Here are a small network's activations along a few directions, averaged over the inputs that share one value of a field.
Values that are neighbours, or in one group, have similar rows; names and order tell nothing.
Strong random noise was added to every row along 5 fixed directions; ignore it. To show where, here is one row again and again, with new noise each time:
[ 238  470 -116  472  -96  -18   96  -32  583  487   76 -163 -225  -79
   23   51    9  363 -247  158  -28]
[ 110  502 -286  303  183   68  161   65  593  319   -6 -268  -50  -28
  -96 -162  -16  317 -103   50 -116]
[ 406   74 -466  -76 -531 -394 -465 -139  -86  347  403  140 -129 -315
  198  582  225 -102 -520 -267  147]
[   1  214   27   11  -11   14 -128   26  209  102  170  -82  -61  -80
  103  212   91   81 -364 -248   13]
[-350 -137 -264 -492  350 -390 -401 -336 -761 -330 -276  249   66  184
 -320 -293   10 -785 -144 -310   55]
[ -56  225 -221   72  241   34   88   18  244   10  -78 -241  102   78
 -142 -184  -40   17  -12   25  -64]
[-157 -404 -299 -743   42  169 -229  338 -205 -694  392 -396  695  -78
  175  462  146 -311  -67 -553   48]


Field M:
m10: [ 274  419 -576  -49   99  -33  281   87  360  261    0 -301  136 -121
 -229 -100   66  329   52  -22  -93]
m3: [-157  596 -254 -381  479  189 -329  104    8  -49   25  219 -221    8
   27 -265  162   42 -317 -660 -128]
m5: [ -56 -290  471  104  -74 -138 -139 -296 -401 -179   -3  566 -313   23
   33  105 -170 -519 -174  -19  134]
m14: [-271 -351  558  -40    5   69   63 -215 -306 -374 -130  -56  219  317
  -32   16 -281 -425   48  334  117]
m9: [ -34  360 -180  -43  258  125  261  133  181  190 -191    8 -112  -79
  -87 -251  106  355  293  -48 -272]
m2: [ 142  327 -191  215   79 -321   38 -378   -6  610 -338  314 -235  -86
 -413 -280  109  176   55  169 -147]
m11: [-265 -661  309  -24 -113  104 -209   62 -352 -514   42   51  220   25
  215   84 -110 -280   58  -40  106]
m4: [ 260   17  -16  507   49 -147  115 -115  157  532 -187  288 -347 -121
 -118  -18   40  140   65  282  -96]
m8: [-224 -287  309  180   97   60   65 -154 -343 -124 -178  225 -173  161
  -64 -145  -15 -150  393  197  -83]
m15: [-245   80  237 -480  170   52  -64  161 -128 -216   27  -33  -38 -143
   66 -209  106  147 -260 -527  -33]
m7: [ 222   -9 -813 -101  -61    0 -161   26   38    5   17   41  106  -71
  -33 -105  -57 -200  353  -72  -84]
m13: [  43 -206  204 -267 -257 -185  -42   36 -261  170  -15  325  -32  -92
  152  181   48  119  -52 -104  131]
m12: [ 198  117   28  220 -311 -275 -116  -99  -36  216   58  211 -266  109
  -46 -166 -109   -5 -163  268  196]
m6: [ 315 -128 -648 -216  -54   -2   -9  540  317  164  413  -64  258 -368
  133  155  133  325  208 -287 -127]
m1: [ 148  143 -271 -319 -192   25  -41   75 -191  -58  142 -157  104 -141
  119  110  149   63  111 -160   -5]
A value of M combines one of 3 hidden first parts with one of 5 second parts; all combinations occur once.
m10 and m5 share the first part; m10 and m15 share the second. Which value has the first part of m15 and the second part of m5? -> m11
m9 and m3 share the first part; m9 and m2 share the second. Which value has the first part of m2 and the second part of m3? -> m14

Field L:
l9: [ -10  220  -77 -188   84   18 -124  -27   65   45  -43  -19  -75  -72
   48 -114   80  149 -160 -216   27]
l25: [-309  -63  176 -277  136   55  -13   54 -300 -226  -17   78   42  -11
  -14   22   96  -37   38 -222  -54]
l10: [ -94   -8   44  -76  110  180  177  173   62  -70  -46 -162  132   19
    2  -16   66  191  234    2  -12]
l5: [ -82   73   34  -32  167   68 -150   10   62 -106  116   88    4  -19
   23 -122  -60  -41 -194 -278   46]
l16: [  53 -188   17 -142 -156  -45   18   21 -165 -103  -13  -52   64  -84
   -8  162  139  -54  119    2  -30]
l7: [ 173   72   12  179 -182  218  135   71  374   27  219 -288   87   48
  184  221    4  177  -19  132    0]
l17: [ -32  261 -274   25  333   -3  190  -95  148  -46 -209  -44  135  124
 -313 -380 -176 -100  197  149 -128]
l26: [-191  -23  283  126   79  353   97  256  242 -242   45 -113   15   31
  187    6  -52  121  118  -18  -49]
l13: [ -79  139  -72  -88  361   -4   10 -155  -33  -29 -228   83  -25   62
 -256 -253  -90 -178  -97 -155  -51]
l24: [-329 -196  352 -260  312  107  -70    1 -222 -436  -70   20  221  105
   29   98  -20 -268 -181 -273   29]
l2: [   0 -323  323  536 -188  -67  194 -248  -70  -83 -203 -177   78  286
  -21   31 -190 -138  190  785  121]
l4: [ 197 -147   68   27 -298  -55  145  -41    3  107   62 -191   -5   39
   13   99  -16   74  -25  240  105]
l21: [ -50 -119   46  129  -85    7  -87  -21  -50  -73  -33  164  -94   82
   50  -59  -17 -134   85   70    7]
l8: [ 168   59 -312   68  -22   16  -89   12  159    1  154   -1   -3  -56
  -17  -28  -81   47  -58  -76   49]
l12: [ -52   54  211  175   38  287   55  167  248  -19   96  -17 -137   38
  152   -4   11  183   -1 -110  -74]
l20: [ -12  -59  -29  -30  -82 -202  -37 -158 -338  103 -160  112 -142   -2
 -164  -51   48 -153  130  127   -9]
l15: [-102  -57  -76 -171  212   54    2  226   73  -47  112   44   86 -130
   -2   64   46   17   46 -331  -68]
l19: [ 112 -169    3 -106 -256  -81   24   12  -34  -26   85 -180  173   19
  176  223  -13   45   11  110  110]
l14: [ -35  -84   -9 -122   74   40  -50  137   65    6  129  106   18 -115
   42   18   53   76   17 -245 -110]
l23: [  63  310 -235 -140  109  258   65  228  355   -5  243 -226  202  -65
   57  105   -6  156  -48 -234 -120]
l3: [ 199  181 -591  -64   40 -101 -126    3   97  108  130  -81   74 -122
    4   47   79  -45 -119  -73  -84]
l1: [-165  430   73  -22   71 -143 -167 -106   -1  332 -128  194 -314  -79
   38 -160   34  106 -396 -293  -53]
l22: [  95 -298   -2  157 -158  -66   62   -5  -38   59   16   36  105  -73
   22   65  -45  -75  247  278   38]
l11: [ 172  -14  -62  -59 -250 -284 -167 -128 -320  232  -43  287 -157 -142
   12  158  185 -118  -59  -61  107]
l18: [ 134  -60 -430 -176  -64 -379 -182 -215 -444  -46 -179  105   46   61
 -212 -244   12 -268   93  188   98]
l6: [ 144   33   -3 -123 -175 -222 -115  -43 -187  115  114   51 -108  -22
  -12  131   18   11 -208   10   96]
l27: [-245 -154  304 -145  128  184  -26  211   44 -112   90   89   11  -47
   57  111   57   74  -45 -323  -84]
The values of L form 6 separate groups.
Which other values are in the same group as l3? Give them in the order they are listed. -> l7, l17, l13, l24, l2, l23
Which other values are in the same group as l26? Give them in the order they are listed. -> l21, l12
Which other values are in the same group as l8? Give them in the order they are listed. -> l5
Which other values are in the same group as l19? Give them in the order they are listed. -> l9, l4, l1, l18, l6
Which other values are in the same group as l10? Give them in the order they are listed. -> l25, l16, l20, l11
